Each row below holds a small network's activations on one input, seen along a few directions.
In each table, some parts of the input vary, and every possible input appears once, in random order.
A made-up example of a description, with smaller parts first: ring(5) and (point or line(9) or (values(3) and line(6))).
Shared parts are said once, and a part with two or three values counts as separate values.

Other details of the inputs shift rows strongly along two fixed directions, in all tables alike. That doesn't count.
To show where, the next rows are all for the same input, with only those details redrawn:
[-23  -8  32 -20  26  36 -18 -13  15  36  31  -6 -18 -21  24]
[  2  -4  23  -8  18  12 -16  -7  11  32  29  -7 -13 -12  25]
[-32  10  -7 -22 -25  14  -6   2 -62 -25  -6  -7 -15  -1 -23]
[ 18  15 -16   3 -28 -26  -4  10 -52 -19  -3  -9  -5  10 -11]
[100  12 -15  42 -11 -80  -7  16  -4  19  18 -12   7  19  26]
[  1  -5  25  -8  21  15 -16  -9  14  35  30  -7 -14 -14  27]
[-27  11 -14 -18 -32   8  -4   4 -72 -33 -11  -8 -13   5 -28]

A family of inputs:
r1: [-18   1  22  -1  33  69   1 -29  56  18  12  12   4 -17   2]
r2: [-29  -9  -4  -3 -29  19  23   4  -8 -43 -14  34  11  18 -23]
r3: [-52 -64  70  17  23   8 -35  38  63  10 -49  16  -3 -49 -20]
r4: [-35 -13  36 -29  17  16   4   6  45  15  45  22 -24  -8   8]
r5: [-32  10  -7 -22 -25  14  -6   2 -62 -25  -6  -7 -15  -1 -23]
r6: [-17 -22  14  19  27   9  -8 -18  16  52  27 -14   3 -14  44]
r7: [-49   2  -8 -11 -25  54   9  -4 -47 -45 -18  19  13  15 -46]
r8: [ 95  21 -28  33 -14 -86  35  19  47  -2 -11  13  12  36   1]
r9: [-16   3 -23   5 -30  26   4  -6 -57 -35 -36   8  16  11 -19]
r10: [-57   7 -40 -13 -18  54  16 -21 -45 -36 -42 -11  10 -29 -24]
r11: [ -3  -4  36 -11  31  21 -11  -2  40  35  55   2 -12  -6  11]
r12: [ 68  17 -29  46  -9 -20   5 -11  11  -4 -26  -4  20   5  13]
r13: [  6   0  18 -28  50  11 -15 -25  37  39  19  -9  -9 -13  32]
r14: [-32  15 -51 -25 -21  11  20 -11 -48 -21 -47 -22   5 -11 -30]
r15: [-21  30 -28 -24 -24  15  20  -2 -36 -37 -35   2  -1  18 -60]
r16: [-27  -8  24  -6  21  49  18 -18  73   2   7  28  -4 -16   8]
r17: [ 24  27 -38  -2 -23 -15  12  -5 -31 -15 -46 -10   4  15 -23]
r18: [ 99  -7 -40  70  -8 -65  12   6   3  16  -4 -12  45  10  41]
r19: [ 56 -39  12  44 -18 -93 -27  98  66 -46 -59  -4  24   9  13]
r20: [ 53  22 -16  -3  11 -47   4   5   3  -7  14  -1   7  26 -12]
r21: [ -5  -8  -7 -27  44   0  -3 -22  21  32  17 -24  -2 -27  30]
r22: [ 71   1  -1  56 -23 -91  12  22  25   4  23  19  12  47  18]
r23: [-32   1 -33 -16 -29  -4   6   8 -72 -28  -6 -21  -6 -11 -22]
r24: [-34   8  -9   8 -32   5  -5  -3 -69 -23 -20  -1  -3  21 -19]
r25: [-17  -9  41  12  28  24 -14 -12  38  42  43   7  -2  11  17]
r26: [-12  -6  28 -37  46  -1   8  -9  69  21  35  19 -16  -5  19]
What is each input in this table made of?
> values(2) or (line(4) and ring(6))
Which other rows does r22 become when the line(4) part takes its other values? List them by row number.
> r6, r24, r25

A family of inputs:
r27: [-37 -18  11  -5 -22  -3 -10  24 -28 -43  -6  14   1   7 -11]
r28: [ 26  23 -17  14 -25 -35   0  -8 -64 -14   7   5   3  33 -21]
r29: [ 10 -23  32  13  62  25   1  -6 116  45  16  14  22 -10  32]
r30: [-74 -17  -5 -33 -28  27 -17  27 -49 -55 -47  -8   0 -10 -26]
r31: [ 33   7   5   3  21  -9 -18 -17   6  49  11 -20   3   3  25]
r32: [-79   2  51 -54  27  98 -14 -32  -2  34  48   9 -34 -15  -7]
r33: [-56 -12 -10 -23 -23  -7  -3  21 -30 -32 -38  -9  -6 -12 -34]
r34: [ 44   8 -19  17 -28 -36  22  12  24 -33 -33  18   4  15 -15]
r35: [-102  -28   17  -55   22   89   12  -15   27  -17  -25   20   -4  -20
  -24]
r36: [ 39  26 -29   0 -13  -4  26 -26   0  -6  -2   4  -5  12   0]
r37: [-97 -31  63 -48  19  89 -20  11  31  -1  31  15 -24 -28   3]
r38: [  9  26 -30  -5 -43 -30  18   7 -67 -25  22  -4 -13  22 -33]
r39: [ -8  22 -16  -2 -20  -7   2  -7 -64  -9 -15  -7  -5  24 -20]
r40: [-71 -22  37 -52  52  86 -29 -32  25  53  33 -22 -13 -41  50]
r41: [ 44 -34   7  80   7   2  -2  -2  57  41 -21   1  33 -35  40]
r42: [ 55   5 -14  26   2 -43  -3   5  -9  19  21 -17   7  19  45]
r43: [ 98  -8  13  37  36 -59  17  10 113  46  16  19  22   1  52]
r44: [106   9   0  38   0 -55  -5  13  20  33  63  -5   8  22  52]
r45: [ -2 -33  62   0  59  21 -36  -3  94  73  11  -4  -1 -24  43]
r46: [-96 -18  47 -50  22  83 -28  -2   1  -8 -27   1 -25 -44 -34]
r47: [-23  -6  12  -7 -25 -14   6  29  -4 -23  11  12 -15   1 -30]
r48: [-68  -8  25 -36  39  48  -1 -31  13  50  35  -9 -26 -23  24]
r49: [ 51  24 -42   9 -18 -55   6   4 -51  -9  -4 -26  -3  -3 -12]
r50: [ 18  18 -34  23 -45 -23  22  14 -17 -71 -54   6  23  32 -50]
r51: [ 65   3 -45  74 -24 -14  13 -22 -25  21 -20 -15  34 -11  24]
r52: [ -9  -9 -13  13 -36 -34  -3  39 -41 -50 -35  -3   6  18 -10]
r53: [ 44 -10  -6  39 -11 -83   7  33  19   4  -8  -3   5  16  10]
r54: [-103  -13   27  -56   18   87  -13  -30  -34    0   36    6  -21  -18
    8]
r55: [ -1  27 -48  -3 -10  14  27 -15 -37 -31 -15   0  23  23 -30]
r56: [-17  35 -44  -9 -30  30  26 -26 -52 -50 -26  -5  11  24 -43]
r57: [ -9  11 -44 -17  -8  18  29 -24 -32 -21 -14   3  13  15 -18]
r58: [ -8   0 -25  13 -53 -63  13  31 -60 -61 -23  14   1  23 -48]
r59: [ 33 -14   0  14  -3 -29 -18  36   3 -24 -20 -13   4 -16   8]
r60: [ 51  33 -18  11  17   2  11 -24  39  20  20  10   6  10  21]
r61: [ 67 -10  46  39  17 -39 -17  24  73  40  36  15  -2  13  22]
r62: [-57 -10   0 -31 -11  13  -4  19 -28 -37 -33  -8 -20 -32 -42]
r63: [ 60   7 -14  10  12 -24 -15   2 -10  15  17 -26   4 -12  34]
r64: [ -7 -31  70  10  60  18 -24  -1  96  72  21   7  -8 -12  47]
r65: [ 72   4  19  34  37 -21  -1   3 118  37  14  22  11   2  40]
r66: [-57   8 -24 -39 -13  16   0 -14 -58  -7  -8 -20 -13 -10 -20]
r67: [ 12   8 -14   4  -7 -38   9 -13 -32   7  34  -1  -5  12   2]
r68: [ 50  19  -9   8   8 -16 -14 -10 -22  18   1 -21  -5  -4   1]
r69: [-24 -15  38   3   4   0 -15   7   9   0   1  22  -4   7 -14]
r70: [ 19  40 -63 -10 -45 -24  43  -8 -69 -51 -29   7  11  24 -38]
The inputs of r42 and r52 match in every part but one. If r60 is changed in the same way as r42 into r52, which row does it become?
> r65
What is each input in this table made of?
> values(2) and (point or ring(6) or (values(3) and line(5)))
Which other rows does r53 become when the values(3) part takes its other values? List them by row number.
> r52, r64
Which other rows does r55 become when the values(2) part takes its other values? List them by row number.
> r29

A family of inputs:
r71: [-92  -5  11 -55  17  59   6 -21 -13 -13  13  16 -12  -1 -22]
r72: [ 41 -10   3  14  11 -43  14   6  66  14  -9   7   5  -5  12]
r73: [-14 -20  44   3  16  20 -12  19  42  -1   8  15   3   4  -4]
r74: [ -7   7 -33  22 -55 -20   7   8 -90 -30 -29  -8  11  12 -38]
r75: [ 72  15 -17  14  12 -26   0  -5  16  20 -10 -20  14   9  20]
r76: [-23 -11  25 -19  24  -8   6  13  52  13   4   4 -11   1  -1]
r77: [-98 -13   1 -51  -2  51  -6  -3  -8 -24 -48  -6 -11 -29 -23]
r78: [ 18  14 -32   2 -53 -81   7  47 -62 -58 -39  -5 -13  24 -35]
r79: [ 55 -19  16  40   3 -21  -3  14  56  -1  -7  17  15   2   9]
r80: [ 49  -1  -2  43  -4 -17  17  -7  33  28   9  16  12  13  19]
r81: [ -7 -11   2  -9  36  22   0 -21  26  28   5  -5   8 -11  38]
r82: [ 32 -15  -6  30   9 -36   1  -2  13  25  27 -14  15 -11  37]
r83: [-13 -12  -1   3  15  21  21 -13  35   7  19  15   4 -12  22]
r84: [-12 -29  37  12  26  16 -31  16  30  22   2  -1   5 -30  13]
r85: [-96 -12  -3 -36   4  76   6 -18 -21 -17 -11  -4  -1 -26   4]
r86: [ -9 -21  54  -1  19  15 -29  25  31  14  16  10  -9 -13  21]
r87: [ 72  18  -3   4   2 -47 -12   6   0  16  21  -8  -9  16  14]
r88: [-86  11   2 -56  -2  68   4  -6 -21 -27   8   4 -18  -4 -37]
r89: [ 46 -22  12  40  12 -15 -25  18  50  12 -16  -1  21  -5  30]
r90: [ 50  42 -50   4 -46 -40  26   6 -55 -52 -38   6  14  25 -50]
r91: [-86 -12   9 -22  -1  85  -1 -22 -22   6 -20   1  -4 -15  -6]
r92: [-31   8 -36  -4 -44 -16  26  12 -57 -61  -6   7   6  30 -38]
r93: [-13 -18   9 -10  34   8  -6 -19   9  34  21  -9   0 -20  25]
r94: [ 40  30 -46   4 -60 -55   6  29 -80 -57 -12 -11  -6  29 -29]
r95: [-38  12 -17  -1 -48   7  16   5 -61 -38 -13  14   3  35 -48]
r96: [-92  12  26 -41   5  76  -7 -24 -20 -17   0  13 -21  -1 -43]
r97: [ 45   0 -11  15  21 -24  19 -13  36  18  14  16  11   4  25]
r98: [  4   1  -3  -7  22  31  -3  -9  29  22   5 -18   3 -18  29]
r99: [-20 -23  17  -9  26 -14 -13   8  35  31  -5 -13 -10 -31  11]
r100: [ 41  -4   4   5  12 -42  -6  -3   9  21  33   2  -2  11  35]
r101: [ -4  -4  25  10  30  23 -20 -21  12  40  14 -12  -7 -22  10]
r102: [-19  15 -30 -27 -21   9   0   0 -77 -31 -28 -19  -9  -2 -47]
r103: [ 59  14 -14  17   6 -17  15  -2  43  13  15   3   9  -2  19]
r104: [ -5  -8   8  -9  26  22 -10  -7  16  32  24 -21  -8 -28  19]
r105: [ 37  -7   2  19  -6 -44   0   6   9  12  38  -3   2   8  39]
r106: [ 48  21 -39  37 -77 -74  10  29 -92 -43 -17   3   9  47 -27]
r107: [-17  19   7  -7 -22   8 -14  -3 -51 -21  -3   2 -19   7 -23]
r108: [  7   5  10  15  22  27 -12 -20  19  25  -9  -9   1  -6  16]
r109: [ 62  18   1  39   5 -21   5 -16  33  15   1  10   7   9   7]
r110: [  3  14  17 -25  27  16  -5 -13  31  21  24   4  -6   6  -4]
What is each input in this table made of?
> ring(5) and (values(2) or ring(6))
The inputs of r105 and r85 match in every part but the ring(5) part. If r94 is changed in the same way as r105 into r85, which row does it become?
> r98
Which other rows does r95 become when the ring(5) part takes its other values? List them by row number.
> r74, r80, r91, r106
Which other rows does r102 become when the ring(6) part takes its other values? List them by row number.
> r74, r82, r93, r101, r104
List by row number the other rows that have the ring(5) part in common with r88.
> r71, r73, r76, r92, r95, r96, r110
